arr = [144, 142, 129, 144, 110, 133, 135, 151, 108, 110]
arr[0] = 144
arr[7] = 151
arr[8] = 108
arr[4] = 110

grid =
[[121 131 134 130 131]
 [123 127 139 131 134]
 [137 131 146 131 138]
 [152 132 144 131 133]
 [127 127 146 131 126]
 [141 132 140 131 136]
 [135 129 130 128 126]
 [136 128 127 127 124]
 [145 128 143 130 138]
 [152 132 145 131 134]
 [119 127 135 129 124]
 [130 127 127 127 125]
 [138 129 143 131 131]
 [119 128 141 131 128]]
Indices start at 0.
(0, 0) = 121
(10, 2) = 135
(9, 1) = 132
(5, 1) = 132
(0, 1) = 131
(5, 3) = 131
(10, 0) = 119
(12, 4) = 131
(13, 4) = 128
(4, 2) = 146
(11, 3) = 127
(8, 3) = 130
(11, 4) = 125
(10, 1) = 127
(3, 3) = 131
(4, 3) = 131
(2, 1) = 131
(6, 4) = 126
(6, 2) = 130
(8, 2) = 143
(1, 4) = 134
(2, 4) = 138
(1, 1) = 127
(9, 3) = 131
(4, 1) = 127

M = [140 105 125 130]
M[0]	140
M[1]	105
M[3]	130

X =
[[125 127 130 128 121 117 126 125 133 137 130 131 108]
 [129 130 131 127 127 134 128 132 127 132 130 124 129]
 [126 127 132 127 119 116 127 126 132 139 132 129 106]
 [128 130 129 128 128 132 127 129 129 129 127 129 128]
 [128 129 131 127 125 127 128 130 129 134 131 126 122]
 [127 128 134 125 118 118 128 129 131 142 134 125 106]
 [126 127 124 131 131 126 126 122 130 123 123 136 129]
 [125 127 131 127 120 117 126 126 132 137 131 130 108]]
X[0][0]	125
X[:, 11]	[131, 124, 129, 129, 126, 125, 136, 130]
X[7][5]	117
X[-6][-7]	127
X[-3][-2]	125
X[0][11]	131
X[-2][-11]	124
X[:, -10]	[128, 127, 127, 128, 127, 125, 131, 127]
X[7][-10]	127
X[3][3]	128
X[-2]	[126, 127, 124, 131, 131, 126, 126, 122, 130, 123, 123, 136, 129]
X[7][-13]	125
X[-8][-9]	121
X[0][-6]	125
X[:, 1]	[127, 130, 127, 130, 129, 128, 127, 127]
X[-3]	[127, 128, 134, 125, 118, 118, 128, 129, 131, 142, 134, 125, 106]
X[-1][-9]	120
X[4]	[128, 129, 131, 127, 125, 127, 128, 130, 129, 134, 131, 126, 122]
X[0][-3]	130
X[:, -6]	[125, 132, 126, 129, 130, 129, 122, 126]
X[6][5]	126
X[5][5]	118
X[3][-13]	128
X[5][-11]	134
X[-3][1]	128
X[1][9]	132
X[0][6]	126
X[-6][9]	139
X[:, -3]	[130, 130, 132, 127, 131, 134, 123, 131]
X[7][-1]	108
X[-5][9]	129
X[0][1]	127

x =
[[134 126 124 126 122 114 142 121 130 138 127 118 125 123 127]
 [142 119 130 125 134 106 138 127 129 139 122 129 136 130 121]]
Indices start at 0.
(0, 0): 134
(1, 13): 130
(1, 2): 130
(0, 6): 142
(0, 13): 123
(0, 1): 126
(0, 9): 138
(0, 3): 126
(0, 5): 114
(0, 11): 118
(1, 7): 127

A =
[[122 122 155 154 129 116 129 130]
 [149 134 123 122 114 142 116 115]
 [150 131 117 117 115 145 116 117]
 [149 132 114 114 115 145 117 117]
 [146 131 115 115 117 143 118 119]
 [148 132 114 114 116 145 118 118]
 [122 124 153 152 129 118 129 130]
 [122 122 155 155 129 116 128 130]
 [120 122 156 155 130 116 129 131]
 [145 127 130 129 117 138 117 120]
 [147 131 114 114 117 144 118 118]]
A[-11,0] -> 122
A[-6,1] -> 132
A[6,5] -> 118
A[-7,-1] -> 119
A[-2,6] -> 117
A[-5,4] -> 129
A[1,7] -> 115
A[9,5] -> 138
A[7,-6] -> 155
A[-9,3] -> 117
A[5] -> [148, 132, 114, 114, 116, 145, 118, 118]
A[1] -> [149, 134, 123, 122, 114, 142, 116, 115]
A[-3,-1] -> 131
A[8,-3] -> 116
A[-5,-5] -> 152
A[9,-6] -> 130
A[-1,-6] -> 114
A[-7] -> [146, 131, 115, 115, 117, 143, 118, 119]
A[:, -6] -> [155, 123, 117, 114, 115, 114, 153, 155, 156, 130, 114]
A[7,-3] -> 116
A[:, 5] -> [116, 142, 145, 145, 143, 145, 118, 116, 116, 138, 144]
A[-9,-7] -> 131
A[7,4] -> 129
A[-7,4] -> 117
A[-8] -> [149, 132, 114, 114, 115, 145, 117, 117]
A[7,-8] -> 122
A[2,4] -> 115
A[9] -> [145, 127, 130, 129, 117, 138, 117, 120]
A[:, 3] -> [154, 122, 117, 114, 115, 114, 152, 155, 155, 129, 114]

a = 132  148  147  131  130  140  128  129  136  144  155  129  131  130  137  132
a[0]	132
a[5]	140
a[2]	147
a[11]	129

W =
[[130 140 123 117 136 137 118 121 140]
 [139 125 118 134 136 119 123 138 129]
 [148 125 114 151 124 106 151 123 116]
 [132 118 123 137 134 120 121 135 136]
 [123 140 126 117 136 135 116 128 140]
 [120 131 140 141 133 121 115 117 126]
 [139 131 115 131 139 118 122 140 127]
 [134 143 114 120 143 126 115 139 139]
 [143 144 127 114 114 134 148 138 117]
 [132 141 141 132 120 114 117 129 139]
 [137 117 132 135 117 135 131 117 138]
 [122 115 143 129 113 139 134 117 136]
 [141 133 119 114 122 135 142 136 122]
 [119 114 141 148 124 106 123 144 141]]
Rows and columns are counted from 0.
row 0 col 0 => 130
row 7 col 5 => 126
row 3 col 0 => 132
row 2 col 0 => 148
row 9 col 3 => 132
row 13 col 0 => 119
row 12 col 1 => 133
row 1 col 3 => 134
row 9 col 5 => 114
row 6 col 4 => 139
row 1 col 1 => 125
row 3 col 6 => 121
row 0 col 3 => 117
row 13 col 1 => 114
row 11 col 3 => 129
row 0 col 1 => 140
row 9 col 1 => 141
row 3 col 7 => 135
row 1 col 4 => 136
row 5 col 3 => 141
row 10 col 6 => 131
row 4 col 1 => 140
row 12 col 2 => 119
row 10 col 5 => 135
row 7 col 3 => 120
row 8 col 4 => 114
row 6 col 8 => 127
row 5 col 8 => 126
row 8 col 3 => 114
row 11 col 8 => 136
row 12 col 6 => 142
row 8 col 5 => 134
row 12 col 3 => 114
row 13 col 2 => 141
row 2 col 6 => 151
row 1 col 2 => 118
row 6 col 1 => 131

m =
[[100 133 120 133 112 138 147]
 [ 99 131 124 117 112 128 134]]
Rows and columns are counted from 0.
(0, 0) = 100
(0, 4) = 112
(1, 1) = 131
(1, 6) = 134

B =
[[115 124 124 131 135 128 122 139 133 137 127 125 141 127 137]
 [140 118 124 137 130 115 122 125 132 135 127 114 130 108 127]
 [118 124 132 131 130 150 141 137 132 135 127 132 118 127 137]
 [154 124 124 131 124 128 122 137 132 135 127 125 134 114 127]
 [126 138 122 136 115 123 114 125 131 118 127 125 123 127 107]
 [126 132 142 119 141 121 140 125 129 135 127 125 123 118 137]
 [126 120 126 131 141 113 122 125 133 137 127 125 131 127 137]
 [126 124 124 131 130 128 117 113 132 123 127 124 135 129 137]
 [125 124 113 131 130 152 117 125 130 119 127 141 133 133 137]
 [126 124 124 131 130 128 119 113 132 123 127 124 139 129 137]
 [126 124 124 131 143 120 132 125 131 143 126 121 123 127 125]
 [126 124 126 131 131 128 135 133 132 135 131 128 133 145 107]
 [122 135 124 131 124 138 106 109 132 127 131 125 133 129 137]
 [129 124 128 131 132 128 127 133 129 157 127 125 135 127 124]
 [141 124 124 133 122 128 136 143 132 135 115 122 146 126 137]]
B[0,0]	115
B[3]	[154, 124, 124, 131, 124, 128, 122, 137, 132, 135, 127, 125, 134, 114, 127]
B[2,3]	131
B[4,4]	115
B[10,9]	143
B[:, 2]	[124, 124, 132, 124, 122, 142, 126, 124, 113, 124, 124, 126, 124, 128, 124]
B[2,7]	137
B[4,10]	127
B[1,12]	130
B[:, 13]	[127, 108, 127, 114, 127, 118, 127, 129, 133, 129, 127, 145, 129, 127, 126]
B[5,14]	137
B[2,14]	137
B[14,3]	133
B[:, 9]	[137, 135, 135, 135, 118, 135, 137, 123, 119, 123, 143, 135, 127, 157, 135]
B[11,5]	128
B[:, 5]	[128, 115, 150, 128, 123, 121, 113, 128, 152, 128, 120, 128, 138, 128, 128]
B[3,0]	154
B[2,5]	150
B[9,14]	137
B[4,1]	138
B[10,4]	143
B[8]	[125, 124, 113, 131, 130, 152, 117, 125, 130, 119, 127, 141, 133, 133, 137]
B[10,3]	131
B[8,4]	130
B[4,11]	125
B[13,9]	157
B[13,10]	127
B[:, 8]	[133, 132, 132, 132, 131, 129, 133, 132, 130, 132, 131, 132, 132, 129, 132]
B[13]	[129, 124, 128, 131, 132, 128, 127, 133, 129, 157, 127, 125, 135, 127, 124]
B[6,7]	125
B[14,2]	124
B[11]	[126, 124, 126, 131, 131, 128, 135, 133, 132, 135, 131, 128, 133, 145, 107]
B[0,8]	133
B[4,13]	127
B[:, 14]	[137, 127, 137, 127, 107, 137, 137, 137, 137, 137, 125, 107, 137, 124, 137]
B[13,12]	135
B[13,1]	124

data =
array([[121, 134, 111, 145, 133, 136],
       [132, 138, 154, 119, 138, 130]])
data[0,0] = 121
data[1,2] = 154
data[1] = [132, 138, 154, 119, 138, 130]
data[1,3] = 119
data[0] = [121, 134, 111, 145, 133, 136]
data[1,4] = 138
